Each row below holds a small network's activations on one input, seen along a few directions.
In each table, some parts of the input vary, and every possible input appears once, in random order.
Descriptions start from the smaller parts, as in this example, which fits no table here: one of 5 places around a ring, together with either a single point or one of 9 places along a line or (one of 2 separate values, together with one of 6 places along a line).
Shared parts are said once, and a part with two or three values counts as separate values.

Other details of the inputs shift rows strongly along two fixed directions, in all tables alike. That doesn't count.

Rows:
row 1: 233; -223; 32; 275; -33; -124; -267; -155; 166; -413; -435; -340
row 2: -202; 303; -8; -251; 384; 670; 368; 255; -204; 114; 380; 497
row 3: 758; 624; 206; 184; -129; -54; 492; 250; 514; 148; 49; -15
row 4: 52; 16; -32; 389; -21; 237; -654; -30; 79; -452; -462; -279
row 5: -422; 95; 163; -470; 92; -162; 342; 118; 3; 383; 458; 336
row 6: 217; -340; 180; 389; -347; -114; -420; -141; 80; -218; -385; -282
row 7: -183; 139; -32; -368; 377; 321; 537; 153; -204; 422; 446; 98
row 8: -255; -703; -334; -315; 56; -33; -89; -213; -473; -142; -29; 169
row 9: -56; 977; 373; 213; 309; 93; -179; 8; 708; 172; -245; -168
row 10: 269; -314; 96; 290; -337; -123; -410; 2; 196; -321; -290; -324
row 11: 235; -568; -435; -128; -130; 72; 163; -293; -765; 13; 351; 24
row 12: -567; 295; 21; -266; 484; 167; 181; 273; -112; 45; 326; 418
row 13: 6; -618; -391; -218; -181; -370; 108; -82; -628; -275; 266; 260
row 14: -338; -10; 164; -353; 178; -197; 431; 310; 37; 160; 489; 364
row 15: -677; -461; -372; -62; 52; 343; -344; -271; -662; -181; 0; 207
row 16: -173; -429; -356; -54; 251; 660; -208; -352; -768; -125; 195; 48
row 17: 546; -256; 93; 365; -154; 239; -225; -369; 68; -83; -108; -488
row 18: -74; 79; 35; -396; 240; 353; 639; 313; -105; 189; 325; 372
row 19: 168; -215; -2; 189; -132; -82; -406; -412; 105; -260; -507; -395
row 20: -157; 824; 377; 310; 245; 143; -165; 273; 491; 156; -261; -58
row 21: 18; -194; -56; 316; -219; -9; -372; -300; 135; -182; -517; -430
row 22: 343; 807; 331; 256; -144; -468; 192; 338; 615; 315; -131; -154
row 23: 100; -285; 66; 359; -389; -81; -402; -301; 192; -133; -319; -370
row 24: -445; 449; 33; -280; 470; 137; 100; 178; 108; 270; 213; 373
row 25: 138; -251; 55; 341; -184; -40; -390; -131; 25; -264; -577; -340
row 26: 214; 464; 387; 68; 52; -262; 74; 125; 776; 289; -26; -101
row 27: -237; 252; -97; -477; 4; -421; 456; 100; -149; 396; 474; 355
row 28: -290; -582; -486; -193; -334; -259; 29; -223; -663; -11; 198; 179
row 29: 449; 801; 226; 174; -163; -471; 184; 461; 711; 183; -39; -190
row 30: 149; -764; -122; -149; -182; 335; 169; -120; -494; -231; 230; 266
row 31: 188; -224; -30; 240; -175; -44; -390; 7; 133; -366; -480; -389
row 32: -6; 312; -87; -377; 60; -456; 458; 228; 85; 402; 413; 355
Description of these inputs: one of 4 places along a line, together with either one of 2 separate values or one of 6 places around a ring.
The inputs of row 5 and row 9 match in every part but the place on the line of 4. If row 10 is changed in the same way as row 5 into row 9, which row does it become?
Answer: row 4
Which other rows does row 27 become when the place on the ring of 6 takes its other values? List them by row number.
Answer: row 13, row 22, row 28, row 29, row 32
A walk changes only the place on the ring of 6. It starts at row 8 and steps to row 19. List the rest of the walk in order.
Answer: row 21, row 25, row 31, row 1
Which other rows does row 3 become when the place on the line of 4 takes its other values? List them by row number.
Answer: row 2, row 18, row 30

Rows:
row 33: -338; -188; -259; -254; 95; 94; 118; 240; -369; -211; 155; 364
row 34: 405; -676; -381; 300; -271; 309; -539; -273; -514; -623; -353; -167
row 35: -88; 370; 347; -41; 89; 57; 309; 485; 446; 209; 17; -3
row 36: -251; -213; -113; -294; 323; 376; 228; -75; -458; 38; 265; 324
row 37: 136; 400; 311; 58; -35; -487; 64; 324; 554; 77; -57; -6
row 38: 66; -327; -289; -249; -7; -95; 221; -269; -428; 99; 203; 94
row 39: -44; -425; -161; -264; -178; -120; 158; -248; -234; 163; 222; 74
row 40: 146; 82; 318; 460; -83; 221; -346; -96; 377; -140; -498; -377
row 41: 90; 359; 345; -218; -4; -178; 597; 359; 444; 404; 439; 156
row 42: -419; -274; -71; -375; 145; -51; 80; 309; -198; -88; 140; 362
row 43: -414; -282; -279; -445; 326; 210; 288; -140; -617; 219; 509; 278
row 44: 45; 408; 404; 93; 160; 279; 102; 40; 562; 203; -26; -82
row 45: 73; 649; 23; 89; -51; -376; 78; 67; 389; 159; -112; -70
row 46: 286; 62; 195; 362; -86; 105; -327; -356; 455; 4; -256; -521
row 47: 211; -372; -148; -72; 83; 236; 50; -75; -268; -246; -11; 9
row 48: -293; -128; -229; -198; 186; 428; 22; 21; -603; -13; 243; 396
row 49: 407; -602; -502; 282; -416; -30; -513; -549; -573; -361; -304; -219
row 50: -555; 733; 48; -265; 362; -51; 295; 294; 137; 386; 350; 246
row 51: 475; 199; 33; 455; -278; -318; -215; -2; 321; -332; -334; -249
row 52: -424; -213; -189; -412; -8; -414; 73; 17; -256; 158; 178; 304
row 53: -52; -191; -313; 73; 13; 238; -286; -250; -473; -81; 35; -53
row 54: -581; -251; -65; -259; 92; 100; 90; 11; -371; 237; 271; 108
row 55: -318; 564; 353; -52; 319; 1; 20; 284; 481; 185; -68; 143
row 56: 455; -42; 271; 430; -378; -240; -142; 30; 368; -132; -325; -396
row 57: -382; -307; -142; -334; -128; -204; 249; 12; -361; 287; 238; 187
row 58: 487; -55; 244; 297; -157; 150; -178; -64; 509; -222; -334; -382
row 59: 314; 614; 128; 41; -16; -137; 338; 380; 251; 241; 250; 126
row 60: 774; 61; 133; 374; -171; -145; -26; -147; 302; -193; -236; -364
row 61: -205; 580; 274; 54; 216; -210; -156; 96; 534; 226; -106; -164
row 62: -7; -535; -284; 366; -143; 252; -652; -427; -408; -652; -493; -118
Describe the family of inputs behind these rows.
Answer: one of 5 places around a ring, together with one of 6 places around a ring
The inputs of row 40 and row 56 match in every part but the place on the ring of 5. If row 48 is changed in the same way as row 40 into row 56, which row does it become?
Answer: row 59
A walk changes only the place on the ring of 6. It starts at row 34 and steps to row 33. List the rest of the walk in order.
Answer: row 42, row 35, row 58, row 47
